These are the activations of a small neural network, seen along a few directions. Each row is one input.
In each table, some parts of the input vary, and every possible input appears once, in random order.
A made-up example of a description, with smaller parts first: line(6) and (point or line(11) or (values(3) and ring(8))).
Shared parts are said once, and a part with two or three values counts as separate values.

Other details of the inputs vary at random and push rows far along three fixed directions, the same in every table; ignore that.

Table:
x1: [2,7,51,-4,6,15,-4,1,-4,45,-31]
x2: [12,16,-35,35,-29,-31,-29,12,36,1,-13]
x3: [-29,24,7,-10,24,22,4,-47,18,12,25]
x4: [2,4,-20,18,-40,-47,-27,4,32,-8,12]
x5: [29,-3,27,20,-22,31,-6,14,15,-26,-34]
x6: [19,-17,7,2,-3,-36,14,4,22,54,16]
x7: [-14,-16,67,-17,13,-4,6,11,-5,20,-10]
x8: [-2,4,-1,35,-15,26,-10,-41,-15,-42,34]
x9: [12,-32,-13,-25,-16,-29,2,8,14,50,10]
x10: [-9,-27,41,7,-31,3,-17,9,-9,-35,-16]
x11: [6,-4,-8,-23,9,-36,13,17,50,34,6]
x12: [4,-12,61,-31,11,-8,28,-3,-3,11,-23]
x13: [9,-19,35,10,-47,16,-14,-16,11,-17,-13]
x14: [13,2,6,-16,-2,-46,-5,11,16,49,23]
x15: [-31,30,-12,19,-35,27,2,-19,-27,-44,35]
x16: [22,-4,-4,15,8,-26,6,16,15,62,-8]
x17: [7,7,-42,-10,43,-37,25,-12,-11,1,44]
x18: [-9,36,1,0,34,31,-8,-25,-17,18,14]
x19: [-24,4,39,2,-24,-9,-29,7,16,-41,-15]
x20: [5,-7,-62,9,47,-19,32,-4,-27,12,7]
x21: [12,21,-54,2,54,-25,19,0,-17,7,18]
x22: [-2,-15,-84,35,7,-7,-22,13,-33,-38,23]
x23: [27,-19,-43,20,-42,-15,-28,20,7,1,-13]
x24: [33,7,-13,-11,20,-21,8,35,28,42,-7]
x25: [21,-35,-7,-18,3,-25,27,18,25,40,5]
x26: [1,-21,26,-15,-53,14,-29,-8,-5,-21,-10]
x27: [-42,21,-8,20,-19,21,5,3,-35,-61,31]
x28: [16,6,-21,32,-10,-38,-31,44,1,-16,-5]
x29: [-20,19,-50,6,5,-16,34,-4,-9,30,55]
x30: [-21,28,42,-18,6,7,-17,0,18,40,-38]
x31: [28,-25,2,-8,8,-28,28,19,29,40,12]
x32: [-21,-5,10,-9,18,27,10,-42,-19,16,25]
x33: [23,-33,-22,10,-30,-47,9,14,-1,-29,-7]
x34: [-25,33,-6,-13,51,16,14,-23,-9,-10,-17]
x35: [-4,12,3,2,50,23,29,-20,-29,-5,-10]
x36: [-7,22,15,-11,25,26,4,-40,3,12,37]
x37: [-1,21,-66,9,47,-5,15,-1,23,19,19]
x38: [14,13,-11,12,-3,37,-4,-25,9,-60,36]
x39: [7,24,48,-16,7,18,-11,3,15,43,-26]
x40: [-5,-6,31,-34,-4,23,-14,5,-12,43,-36]
x41: [-22,9,12,14,52,27,6,-8,-32,5,3]
x42: [-3,10,27,-7,-53,22,13,25,12,-34,-8]
x43: [33,-40,-36,-3,-43,-19,-7,23,21,-22,8]
x44: [8,-27,23,-25,-40,2,-7,1,-12,-50,-28]
x45: [-10,-30,30,-14,-34,7,-25,14,-13,-38,-14]
x46: [9,-23,-28,38,-16,-32,-19,39,-10,-12,-19]
x47: [-25,13,50,-44,-11,-6,38,20,-15,11,-22]
x48: [-1,-1,-8,-4,40,53,23,-17,-8,9,-5]
x49: [8,-6,-37,9,-2,61,-8,-13,-13,-50,-3]
x50: [-5,-3,42,-14,0,18,-5,0,-8,45,-39]
x51: [-11,-1,-15,-29,40,33,17,-17,-39,-7,-16]
x52: [-43,30,1,0,53,20,-7,-10,-10,-1,-4]
x53: [-18,19,-13,6,2,7,-2,-36,-3,-73,10]
x54: [26,-15,-34,40,-34,-19,-17,13,11,8,-15]
x55: [-1,2,48,1,-24,-3,-29,13,2,-41,-4]
Description of these inputs: ring(5) and (point or (values(2) and line(5))).
Changing only the ring(5) part turns x55 into x38. The same change can be made to x27. Which row results?
> x42
Changing only the ring(5) part turns x43 into x26. The same change can be made to x37. Which row results?
> x30
Change only the values(2) part in x14. List by row number the other rows that result.
> x18
Which other rows agree with x6 in the ring(5) part? List them by row number.
> x2, x3, x9, x13, x16, x23, x29, x36, x39, x54
Change only the line(5) part in x24. List by row number the other rows that result.
> x5, x37, x48, x49
Change only the line(5) part in x55. List by row number the other rows that result.
> x7, x10, x19, x45

Table:
x56: [9,3,-28,28,-38,14,-14,-11,0,-85,11]
x57: [-5,4,39,-20,24,42,15,-16,-7,9,-12]
x58: [-13,-3,-30,6,25,33,4,-43,-22,-36,36]
x59: [13,-4,2,5,-17,-41,-17,36,21,23,-21]
x60: [-13,12,41,-15,29,34,8,-19,-6,9,-17]
x61: [25,0,-73,46,-9,-43,-15,9,7,-22,24]
x62: [-9,14,35,-21,24,39,2,-23,0,13,-16]
x63: [0,7,41,6,-40,21,-32,12,10,-26,-40]
x64: [22,-8,-5,0,-25,-33,-12,31,21,27,-24]
x65: [-22,2,-25,11,26,26,1,-37,-32,-36,35]
x66: [-23,1,-31,9,21,32,2,-37,-33,-32,34]
x67: [1,7,-82,17,50,-17,13,-15,2,23,50]
x68: [-19,14,40,-13,26,33,6,-16,-13,11,-18]
x69: [10,-10,4,-10,-24,-49,2,39,15,10,-16]
x70: [4,-2,58,0,-49,8,-16,0,12,-35,-16]
x71: [-6,7,-8,-19,46,-24,16,7,0,65,3]
x72: [21,-14,6,7,-19,-40,-2,40,9,20,-20]
x73: [6,-12,-28,31,-42,17,-26,-15,-12,-75,12]
x74: [3,-2,43,-13,-50,17,-12,13,10,-39,-36]
x75: [-20,11,42,-32,23,27,18,-15,-5,-4,-8]
x76: [15,-11,-2,6,-24,-37,-7,36,13,26,-26]
x77: [-4,-7,1,-30,28,-24,31,-3,11,62,29]
x78: [-14,22,-31,23,35,34,-4,-36,-12,-32,29]
x79: [10,-13,14,-1,-34,-50,-2,29,17,20,1]
x80: [2,-3,-10,-20,44,-17,26,3,8,64,2]
x81: [20,-3,-76,40,-19,-32,-18,15,12,-15,22]
x82: [2,-7,-10,-22,38,-11,30,12,-3,66,7]
x83: [-4,-2,53,-1,-57,13,-17,4,5,-29,-18]
x84: [9,-1,42,5,-45,24,-22,8,8,-27,-45]
x85: [-14,0,-10,-36,35,-24,33,14,-2,55,10]
x86: [-20,17,34,-19,21,39,0,-16,-11,16,-18]
x87: [15,-17,7,-7,-41,-40,0,27,22,24,1]
x88: [20,-23,-62,32,-16,-49,-10,9,0,-27,30]
x89: [-13,13,-34,23,25,41,9,-28,-32,-30,29]
x90: [-9,7,44,-16,28,36,14,-14,-11,7,-12]
What do these inputs look like to the network?
> ring(5) and (values(3) or line(4))
Changing only the ring(5) part turns x75 into x85. The same change can be made to x78. Which row results?
> x63
A walk changes only the ring(5) part. It starts at x83 and steps to x87. List the rest of the walk in order.
> x77, x70, x79

Table:
x91: [-14,6,54,-20,7,23,-5,12,-10,6,-43]
x92: [-1,1,3,15,-37,-15,-13,11,2,-46,2]
x93: [-5,-19,56,-27,-3,25,2,2,-17,14,-35]
x94: [-26,25,-4,1,49,18,9,-27,-11,24,26]
x95: [17,-9,-2,8,-36,-4,-9,4,14,-47,1]
x96: [4,10,-6,26,-41,-3,-30,2,10,-28,-5]
x97: [20,-45,-14,-26,-11,-89,23,48,15,76,13]
x98: [-7,4,56,-35,-15,26,6,-4,9,8,-19]
x99: [-20,1,2,-7,39,23,14,-35,-18,32,32]
x100: [0,2,54,-23,13,23,1,6,-7,1,-49]
x101: [14,7,5,31,-26,-6,-22,0,13,-33,-10]
x102: [-13,10,-20,-11,48,37,20,-19,-18,24,9]
x103: [-27,11,-18,-14,47,27,18,-17,-24,21,8]
x104: [9,10,-68,37,19,2,-3,-26,5,-20,46]
x105: [10,-1,-77,31,27,5,7,-13,-11,-31,29]
x106: [-2,-2,-3,7,-45,-9,-13,8,3,-40,0]
x107: [10,-4,6,13,-32,-13,-5,4,6,-47,-4]
x108: [29,-9,-25,-6,-6,-69,1,43,39,86,-1]
Changing only one part turns x102 into x98. The same change can be made to x100. Which row results?
> x107
What do these inputs look like to the network?
> values(3) and (point or ring(5))
Change only the values(3) part in x94. List by row number the other rows that result.
> x91, x92
Change only the ring(5) part in x96. List by row number the other rows that result.
> x94, x101, x104, x108
